These are the activations of a small network on made-up records, seen along a few directions, one row for each record.
Records have a field called RIK. Each example row is followed by its value.
Other fields move the rows too, some of them a lot.
(in the rows, 128 means zero)
[127 115 122  84 168 166  44 129 140 115 131 101 150 167 161  98 149 104
 165 111 105] -> mobop
[100 145 138 166 107  83 184 103 117 157 140  92 153  79 138 190 115 179
 144  86 184] -> vano
[135 108 124 144 167 169  89 115 109 112  69 171 175 126 113  64 136 143
 149 141  91] -> lume
[149 137 101  96 143 177 109 128 146 103  89 196 164 187 129  96 174  80
 143 151 112] -> likap
[156 115 144 141 137 120 160 153 177  83 111 114 111 136  92 148 154 187
 143 176 155] -> dok
[143 104 168  70 106 201  95 107 108 109 112 187 138 185 137  80 155  66
 131 150  95] -> likap
[169 126 129 104 158 177 100 152  62 168 117 164 134 138  95  54 155 128
 122  89 108] -> doz
[163 124  53 215  66  96 171 150  94 185 148  94  63 120  90 221  60 165
  99  66 170] -> doz
[167 143 125 146 119 166  73 134 114  93  95 105  63 159 120 100 155 118
 119 156 157] -> likap
[184 167 127 142 114 108 114 157 115 101  84 154 128  89  96 140 131 136
 152  95 157] -> doz
[ 96 112 115 145 108 114  92  79 159 147 135 121 111 107  77 127 144 150
 174 101 108] -> lume
[140  87 150 128 117 169 178 122 169  91  86 148 174 167 146 116 135 115
 146 141 102] -> dok
[118 121 111 155  96 106 108  70 114 154 171 120 121  81 115 115 150 163
 133 158  81] -> lume
[101 163 111 144 117 167 118 126 131 106 142 184 128 150 151 130 170 122
 138 131 127] -> likap
[130 178 119 125  88  58 146  68 139 133 163 111 124 125 150 106 142 141
  49  93  86] -> lafe
[133 127 161 153 143 107 153 110 154 104  99 132 109 112 173 137 182 129
 129 163 131] -> dok
[166  90 175 119 142 222 138 116 123 172 119 162 157 147  95 116 149  83
 163 129  92] -> lume
[103  83  84 197  60  46 191 150 124 176  99  68 127  39 110 240  79 179
  93 111 182] -> vano
[125 128 115 150 114  99 134 126 131 143 152 135 137  97 164 117  89 158
 113 133 167] -> mobop
[177 124 129 192 108  99 134 111 119 114  99  43  77  80 114 164  97 183
 110 103 193] -> vano
[109 149 111 126 116 132 160 134 105  96 129 151 132 130 166 134 160 164
 127  85 127] -> lafe
[127 177  97 147 105 138 130 114 105 114 147 160 140  96 130 168 130 149
 135  82 146] -> doz
[157 118 155 100 116 119 105  86 115 139 101 151 133 191 103 164 122 184
  99 138 106] -> lerap
[161 133 121 136  97  98 139 142  96 102  82  94  36 133 121 142 114 184
 114 115 155] -> lafe
[ 43  91 131 207 104 115 186 173 104 107 111 110  99 106 127 183 132 182
  92 127 108] -> dok
[144 125 124  82 148 169 111 128 142 156 113 161 153 115 152  87 138 119
 128 156 142] -> mobop
[111 116 161 145  81 128 144 164 135 106 172 105 175 104 111 132  90 115
  78 140 146] -> mobop
[175 118 173 136 168  85 170  96 111 156 143 104  96  85 118 158 160 124
 134  80 138] -> vano
[112 155 104 144  98 113 170 128 130 109 147 141 122 123 167 160 147 171
 119  82 157] -> lafe

Which value of RIK does each new row have?
[157 122 121  40 140 142 132  90 114 108  92 152 149 166 156 104 183  95
 117 122 121] -> lafe
[133 159 103 175 113 112 121  95 108 148 143  72 106 119 177 135  85 117
  76 135 135] -> mobop
[107 179  95 123 104 155 118 134  40 153  81  85 115 134 120 142 123 140
 163 117 111] -> doz
[107 115 102  55 118 167 102 110 121 112  95 167 132 144 113 114 221  49
 125 185  67] -> likap
[134 126 116  73 178 202 101  70  76  86 147 102 125 128 147  74 155 101
 100 189 108] -> mobop
[121 148 119 108 202 198 145 145 121 125 150 164 125 116 155  96 177 116
 156 106  83] -> mobop
[174 167 147 142 107 108 137 122 137  85 106  83  75 122 108 113 131 163
  71 108 189] -> lafe
[ 96  88 131 123  64 133 162 147 140  57 157 133 101 120 112 176 126 167
 101  75 119] -> lafe
[156 126  65 118  81 109 165 126 134 145 108  93 126 173 136 135 129 152
 152 117 143] -> lafe
[135 109 129  82 152 138 109 100 127 141 128 154 135 130 147 104 124  97
 128 142 142] -> mobop
[140 133 128 241  90  19 144  88 141 173 167 115  69 136  90 204  45 173
 136  97 123] -> lume
[126 135 119 153  89 123 109 126 119 135 141 170 131 145 153 102 137 144
 107 143 152] -> likap
[127 148  80 135 125 137  99  98 108  87 121 168 137 109 127 156 113 137
 133  73 142] -> doz
[130  82 124 162  84  41 145 145 113  77 197  86 109 125 104 158 135 142
  81  88 186] -> lafe
[141 129  82  70 188 206 129 146  96  96  50 123 135 176 113  81 119 108
 149 178  75] -> mobop
[133 127 143 170 101  79 175  99  97 178 159 107 129  61 146 175 119 180
 102 117 175] -> vano
